Each row below holds a small network's activations on one input, seen along a few directions.
In each table, some parts of the input vary, and every possible input appears once, in random order.
Descriptions start from the smaller parts, as in this example, which fits no table here: one of 8 places around a ring, together with either a single point or one of 11 places along a line or (one of 2 separate values, together with one of 6 places along a line).
Shared parts are said once, and a part with two or three values counts as separate values.
In the rows, 128 means zero.

Other details of the inputs vary at random and push rows far along two fixed directions, the same in every table; ignore that.
To show where, the next rows are all for the same input, with only those details redrawn:
[162  91 141 163 149 173 129 149 142 122  97 121 179  54 121]
[126 141 115 132 111 133 111 113 130 130 117 126 130 139 114]
[121 110 151 139 135 134 156 129 129 136 133 153 139 148 160]
[126 141 116 132 111 133 111 113 130 130 118 127 130 139 114]
[ 87 158 126 109  98  95 136  94 117 143 153 157  91 231 152]
[121 110 151 139 136 134 156 129 129 136 133 153 139 148 160]

Table:
R1: [130 142  97 116 121 123 114 139 124 117 143  94 107 114 116]
R2: [114 113 158 127 160 124 161 164 123 138 162 125 128 129 144]
R3: [127 143 120 131 116 125 103 109 131 139 114 131 127 131 115]
R4: [116 106 152 118 148 128 161 157 121 132 159 126 130 122 153]
R5: [123 168 122 114 125 129  95 118 125 123 130 115 138 130 120]
R6: [135 142 112 131 110 135 116 114 131 125 118 130 121 138 115]
R7: [123 166 116 114 119 136 103 121 128 111 135 110 141 141 117]
R8: [121 110 151 139 136 134 156 129 129 136 133 153 139 148 160]
R9: [136 132 120 116 146 100  95 121 112 124 131 113 115 102 103]
R10: [133 131 149 123 146 141 158 144 130 110 152 143 142 145 168]
R11: [134 120 114 131 125  90 110 118 127 137 118 135 112 109  99]
R12: [137 140 110 128 115 130 113 114 127 124 111 137 116 132 116]
R13: [177 111 137 143 165 174 125 163 135  97 103 117 177  48 130]
R14: [121  93 145 131 132 116 177 136 127 138 137 139 113 128 152]
R15: [128 134 119 128 114 123 103 113 132 125 108 137 120 128 114]
R16: [120  91 148 126 137 119 167 137 129 150 139 138 120 137 147]
R17: [132 117  98 130 116 124 128 126 135 127 115 107 106  99 103]
R18: [132 141 111 113 117 123 118 137 121 114 134  88 113 109 108]
R19: [126 125 116 133 126 119 122 133 134 147 121 111 116 121  89]
R20: [128 158 122 109 124 126  93 121 125 106 120 120 129 130 119]
Describe the family of inputs behind these rows.
Answer: one of 2 separate values, together with either a single point or one of 4 places along a line or one of 5 places around a ring
Changing only the choice among 2 separate values turns R2 into R19. The same change can be made to R13. Which row results?
Answer: R12
Change only the place on the ring of 5 in R8. List by row number the other rows that result.
Answer: R3, R6, R12, R15
A walk changes only the place on the line of 4. It starts at R1 and steps to R18. List the rest of the walk in order.
Answer: R4, R2

Table:
R21: [134 107 149 148 139 140 146 126 137 136 116 154 154 128 134]
R22: [126  95 142 123 144 121 155 149 122 129 142 114 122 102 141]
R23: [137 109 148 141 159 114 136 137 124 136 133 147 141 114 136]
R24: [126 168 119 106 123 134  97 137 124 100 141  98 136 120 116]
R25: [143 105 141 136 151 117 142 130 128 123 128 147 128 104 150]
R26: [120 140 111 111 119 113 107 130 125 136 129  91 109 114  90]
R27: [134 149  96 132 106 148 113 129 134 124 118 109 118 130  98]
R28: [ 92 155 137  99 127  71 142 105 112 140 163 177  70 231 167]
R29: [131 108 138 148 137 149 158 143 136 139 139 129 145 126 134]
R30: [136 106 128 143 127 147 165 142 135 127 132 129 134 116 149]
R31: [121 141 103 132 102 138 110 122 136 144 120 102 122 126  94]
R32: [126  97 133 143 127 145 158 141 133 137 132 124 134 117 146]
R33: [138 142 102 130  97 128 105 102 135 120 100 129 125 129 107]
R34: [133 142  98 109 116 116 116 128 124 115 130  95 105 109  99]
R35: [144 130 158 135 142 166 130 127 128 113 117 146 175 122 160]
R36: [130 169 110 127 115 161 100 125 132 107 125  99 149 133 121]
R37: [133 106 146 127 152 122 154 156 126 131 147 119 134 112 131]
R38: [141 110 146 143 136 147 145 132 137 127 107 157 142 128 143]
R39: [126 132 107 133  96 128  98 101 131 129 100 124 125 128 103]
R40: [134 109 142 122 152 131 155 159 125 121 139 125 122 110 137]
R41: [129 136 107 124 118 104  89 107 117 130 118 118 111 112 100]
R42: [ 76 141 144 113 103  90 149  93 123 157 146 174  92 230 160]
R43: [138 134 152 123 162 138 117 139 125 112 136 146 161 115 161]
R44: [124 143 113 126 123 104  87 112 122 140 116 120 116 114  94]
Changing only one part turns R42 into R26. The same change can be made to R39. Which row results?
Answer: R22
Describe the family of inputs behind these rows.
Answer: one of 4 separate values, together with either a single point or one of 5 places around a ring
List by row number the other rows that have the choice among 4 separate values in common with R29.
Answer: R27, R30, R31, R32, R36
A walk changes only the place on the ring of 5. It starts at R44 and steps to R41. List the rest of the walk in order.
Answer: R25, R28, R23
